A small network was shown many inputs. Here are its activations along a few directions, one row for each input.
In each table, some parts of the input vary, and every possible input appears once, in random order.
Descriptions start from the smaller parts, as in this example, which fits no table here: one of 5 places around a ring, together with either a single point or (one of 2 separate values, together with one of 4 places along a line) or one of 9 places along a line.
Shared parts are said once, and a part with two or three values counts as separate values.
In the rows, 128 means zero.

Other details of the inputs shift rows strongly along three fixed directions, in all tables alike. That doesn't count.

A family of inputs:
row 1: [134 129 146 153 125 111 143 151 135 133 103 128 118]
row 2: [102 151 113 101 124 147 127 125 112 139 167 119 125]
row 3: [106 134 141 173 115 117 129 150 114 102  69  98 126]
row 4: [148 123 123 104 148 115 168 150 130 128 138 148  96]
row 5: [118 116 100 133 126 140 101 101 120 115 148 133 151]
row 6: [ 98 148 145 162  90 148  88 128 104 132 110  78 165]
row 7: [120 159 136 119 117 127 126 131 130 167 165 113 120]
row 8: [133 161 141 107 130 120 151 151 126 154 159 113 101]
row 9: [143 119 150 156 116 131 118 138 126 124 104 120 147]
row 10: [150  98  98 127 157 103 129 109 157 120 144 177 107]
row 11: [121 148 135 106 144 111 157 139 133 124 113 119  99]
row 12: [102 151 130 105 138 124 178 161 114 123 124 124  76]
row 13: [139 116 127 161 111 133  75 101 136 143 140 122 186]
row 14: [110 143 107 114 137 125 143 131 120 122 147 126 109]
row 15: [110 150 119 134 118 130 119 128 110 129 144  96 146]
row 16: [120 137 145 102 145 123 178 155 123 119  95 129  93]
row 17: [ 96 161 126 105 124 130 146 142 116 139 143 113  86]
row 18: [108 157 110  98 134 133 139 135 113 142 168 113 126]
row 19: [124 134 120 101 128 144 105 102 136 136 147 129 146]
row 20: [125 130 141  72 143 156 191 165 135 154 138 172  56]
row 21: [145 112 142 131 134 120 164 159 126 114  97 144 102]
row 22: [144 103 114 127 145 116 145 124 146 125 130 168 105]
row 23: [121 118 135 140 112 144  90 100 132 119 107 121 162]
row 24: [134 139 160 135 116 122 162 166 115 132 106 110 103]
row 25: [121 142 165 125 135 120 179 169 114 114  68 107 109]
row 26: [116 139 150 121 106 171 118 132 127 175 144 124 146]
row 27: [102 141 119 130 111 146  98 118 114 133 138 111 143]
row 28: [115  60 120 152 129 176 104 117 128  93  70 174 148]
row 29: [137  81 128 159 127 133  97 101 141  85  64 150 162]
row 30: [ 99 157 134 111 141 118 177 169 116 123 107 117  77]
row 31: [151  94 143 174 113 136  96 125 131 110  94 136 164]
row 32: [121 145 165 122 137 119 179 169 114 117  71 104 112]
row 33: [136 147 124 110 117 132 117 120 122 153 183 112 136]
row 34: [141 102 111 115 158 117 136 113 148  99 103 162 116]
row 35: [151 104 144 157 117 134 118 138 121 116  99 127 161]
row 36: [118 103 101 137 136 135 108 113 128 103 113 152 134]
row 37: [133 139 143 122 132 109 164 155 134 127 124 132  75]
row 38: [140 116 124 120 147 107 168 145 144 127 125 160  79]
row 39: [129 153 133 107 130 120 155 149 128 162 159 122 111]
row 40: [145 121 158 167 123 105 155 166 120 108  75 109 122]
row 41: [106 147 139 149  98 153  98 131  98 135 127  80 184]
row 42: [153  89 116 145 143 115 129 125 144 115 110 162 139]
row 43: [119 155 152 142 111 120 134 146 127 152 130 107 116]
row 44: [116 133  93  94 141 145 119 109 123 135 178 141 140]
row 45: [144  98 100 125 148 113 128 105 160 122 146 186  94]
row 46: [145 108 133 154 100 151  83 109 120 129 134 122 182]
row 47: [128 131 109  90 142 134 123  96 130 131 164 139 125]
row 48: [127 143 137 121 124 136 115 119 116 135 130  98 170]
row 49: [125 147 155 160 120  98 151 157 132 134  99 104 104]
row 50: [115 151 152 122 107 147 111 118 110 142 130  88 159]
row 51: [149  98 116 124 140 128 130 122 145 114 131 173 108]
row 52: [139 126 135 142 122 119 122 130 132 125 128 124 122]
row 53: [139 144 150 150 100 136 101 133 108 146 139  83 181]
row 54: [151  85 111 137 147 115 138 122 147 112 115 177 118]
row 55: [155  83 109 163 138 114  93  99 150 114 120 164 161]
row 56: [142 122 126 142 132 111 131 132 134 134 131 128 140]
row 57: [115 118 102 122 123 152  96 103 117 123 154 134 161]
row 58: [119 138 126 107 120 142 105 101 134 135 144 124 137]
row 59: [135 150 124 116 120 127 109 115 130 153 184 113 131]
row 60: [130 148 142 150 107 116 114 132 122 150 142  92 155]
row 61: [141 107 116 112 159 114 151 124 135 101 104 152 114]
row 62: [153  93 118 135 137 121 135 125 135 107 122 159 114]
row 63: [128  73 103 176 130 127  94 104 136  75  75 160 143]
row 64: [ 95 133 196 142 103 165 155 175 110 128  37  94 136]
row 65: [121 127 144 123 125 137 132 126 119 119 101 118 136]
row 66: [149  95  87 130 152 107 107  92 158 121 159 177 122]
row 67: [127 140 107  90 140 133 118  95 129 136 170 130 132]
row 68: [120 167 128  98 128 128 129 117 117 149 164  94 137]
row 69: [137 129 102 111 128 126 108  97 141 155 192 142 134]
row 70: [143 125 113 139 120 122  93 102 134 148 170 119 168]
row 71: [135 139 112  87 128 141 118 110 136 152 197 149 107]
row 72: [123 112  82 110 159 114 138 114 141 103 139 167  89]
row 73: [149  87 108 153 142 108 117 107 156 109 121 174 116]
row 74: [139 148 124  88 126 139 137 134 121 158 185 128 120]
row 75: [117 147 159 144 127 108 156 152 126 110  68  99 104]
row 76: [126 143 104  94 138 128 110  93 141 138 172 129 128]
row 77: [136 120 165 172 107 122 133 154 125 111  75 115 123]
row 78: [138  94 128 144 137 130 111 109 140  95  77 147 151]
row 79: [107 176 151 104 117 127 141 137 122 148 135  86 107]
row 80: [106 155 105 101 134 134 121 120 121 144 169 117 123]
row 81: [122 119  99 116 153 119 149 131 128 106 130 148 108]
row 82: [133 147 151 160 101 126 105 139 116 155 129  81 184]
row 83: [114 135 100 111 143 122 132 123 127 122 145 135 109]
row 84: [136 146 154 158  98 134  91 128 116 145 135  82 175]
Each input here is: one of 4 places along a line, together with either a single point or (one of 2 separate values, together with one of 10 places around a ring).
- The inputs of row 21 and row 16 match in every part but the place on the line of 4. If row 52 is changed in the same way as row 21 into row 16, which row does it become? => row 75
- The inputs of row 23 and row 6 match in every part but the place on the line of 4. If row 78 is changed in the same way as row 23 into row 6, which row does it become? => row 30
- Which other rows does row 18 become when the place on the line of 4 takes its other values? List them by row number. => row 4, row 48, row 82
- A walk changes only the place on the line of 4. It starts at row 72 and steps to row 76. List the rest of the walk in order. => row 59, row 66
- Which other rows does row 37 become when the choice among 2 separate values takes its other values? List them by row number. => row 62
- Which other rows does row 5 become when the place on the ring of 10 takes its other values? List them by row number. => row 2, row 12, row 14, row 15, row 18, row 41, row 44, row 57, row 81

A family of inputs:
row 85: [135 171 136 116 128 107 153 157 119 155 151  98 115]
row 86: [ 95 160 135  88 129 138 170 160 125 153 146 135  63]
row 87: [135 115 147 142 126 131 158 168 118 125 114 140 107]
row 88: [136  95 152 188 108 148 108 140 109 101  71 111 191]
row 89: [120 112 107 110 132 147 113 113 144 132 148 169 110]
row 90: [116 149 114 126 122 130 125 136 114 149 170 116 141]
row 91: [157 107 141 119 136 114 147 123 162 146 132 186  94]
row 92: [162  99 108 117 134 142 112 112 134 131 163 168 137]
row 93: [131 142 126  68 141 142 167 140 136 156 171 156  69]
row 94: [ 92 162 108  98 130 137 127 124 122 146 173 120  99]
row 95: [130 118 151 146 100 154 121 140 122 133 108 127 139]
row 96: [138 164 161 127  94 153  96 129 106 173 171  71 186]
row 97: [154  90  90 152 126 121  51  55 138 100 155 141 194]
row 98: [131 127 159 166 135  99 150 149 127  83  40 111 108]
row 99: [135 101  88 102 137 159  82  79 152 130 170 178 136]
row 100: [118 145 128 127 138  96 160 142 121 107 104 107 106]
row 101: [118 165 115 101 130 111 149 140 123 146 177 112  83]
row 102: [134  99 118 117 137 137 105 106 148 115 115 159 130]
row 103: [113 111 120 122 147 140 145 135 129 107  84 153 101]
row 104: [150 123 112 114 157  95 161 131 139 111 124 143 112]
row 105: [104 130 148 160 127 110 165 172 122 101  68 124  75]
row 106: [111 189 181 178  68 129  75 119 130 185 154  39 179]
row 107: [153 149 114 112 134 101 130 123 149 190 203 130 108]
row 108: [122 107 143 118 144 134 182 151 126 104  70 146 100]
row 109: [135  97 140 161 127 138 140 152 115 108  87 141 137]
row 110: [120 172 158 156 101 119 150 181 103 154 123  72 124]
row 111: [135 146 141 165 102 127 103 145 113 146 132  83 168]
row 112: [143 159 109  86 144 109 136 125 133 151 193 123 122]
row 113: [113 117 114 157 125 120 105 110 115 104 108 110 167]
row 114: [122 184 174 184  72 115  87 127 123 184 157  36 174]
row 115: [103 126 134 141 147 109 166 152 120  89  55 121  94]
row 116: [147 106 134 130 140 125 166 164 130 122 113 159  92]
row 117: [130 109 134 186 121 119 117 141 112  95  65 109 184]
row 118: [120 113 119 107 140 138 116 106 136 114 104 141 139]
row 119: [164 111 113  85 162 121 150 123 145 125 158 167 108]
row 120: [113 136 113 127 130 112 144 142 124 126 153 132  88]
row 121: [ 97 173 147 129 120 118 165 171 117 137 117 103  73]
row 122: [135 138 153 122 126 127 144 145 117 130 114 103 151]
row 123: [135 105 149 131 129 135 144 130 128 105  68 133 139]
row 124: [104 160 114 101 145 109 173 150 116 125 148 123  73]
row 125: [108 115  95  96 131 161  97  95 137 138 169 160 131]
row 126: [120 122 116  89 140 153 156 130 126 134 139 156 102]
row 127: [140 110 151 155 128 113 130 125 164 131  97 162 107]
row 128: [183  65 149 199 120 115  95 116 150 126  86 160 170]
row 129: [123 141  90 103 127 123 116 109 128 145 200 137 105]
row 130: [123 136 151 177 103 125  91 123 122 112  83  87 167]
row 131: [132 114 118 140 142 105 167 166 125 117 116 148  88]
row 132: [129 150 115 125 119 115 106 110 127 138 165 105 139]
row 133: [108 158 150 114  83 174 101 127 108 177 178  92 155]
row 134: [134 143 168 115 112 137 134 137 121 141 116 100 140]
row 135: [110 173 170 121 108 141 115 140 117 151 116  71 148]
row 136: [126 119 111 135 149 114 153 148 123 109 118 140 115]
row 137: [133  96 118 179 114 133  74 102 135  95  97 136 162]
row 138: [139  91 142 159 144 125 155 149 123  89  63 143 144]
row 139: [142 145 135  77 153 119 173 140 133 138 156 133 103]
row 140: [141 116  72 101 140 126  62  46 140 126 207 139 175]
row 141: [111 117  77 110 140 146  89  76 129 122 172 154 140]
row 142: [ 94 180 177 131  76 173 125 156  89 176 135  56 159]
row 143: [117  93  92 128 129 169  60  66 135 119 133 149 193]
row 144: [ 99 162 104  95 136 118 156 136 117 144 183 123  80]
row 145: [122 111 112 137 143 117 114 103 133  93  92 134 137]
row 146: [142 114 110 132 143 107 136 125 132 109 114 137 144]
row 147: [148  98 151 132 132 132 154 143 137 108  74 152 112]
row 148: [143  93  86 121 152 125  81  60 147  94 132 163 152]
row 149: [156  72 123 118 144 138 117  93 146  96 100 172 155]
row 150: [123 132 119  78 154 130 138 115 144 125 132 145 105]
- The inputs of row 87 and row 105 match in every part but one. If row 92 is changed in the same way as row 87 into row 105, which row does it become? => row 137
- What do these inputs look like to the network? => one of 6 places around a ring, together with either a single point or one of 10 places around a ring
- Which other rows agree with row 131 in the place on the ring of 6? List them by row number. => row 85, row 90, row 104, row 107, row 110, row 111, row 112, row 117, row 136, row 146
- A walk changes only the place on the ring of 6. It starts at row 89 and steps to row 95. List the rest of the walk in order. => row 116, row 110, row 129, row 121
- A walk changes only the place on the ring of 10. It starts at row 150 and steps to row 135. List the rest of the walk in order. => row 102, row 99, row 89, row 86, row 125, row 103, row 143, row 118
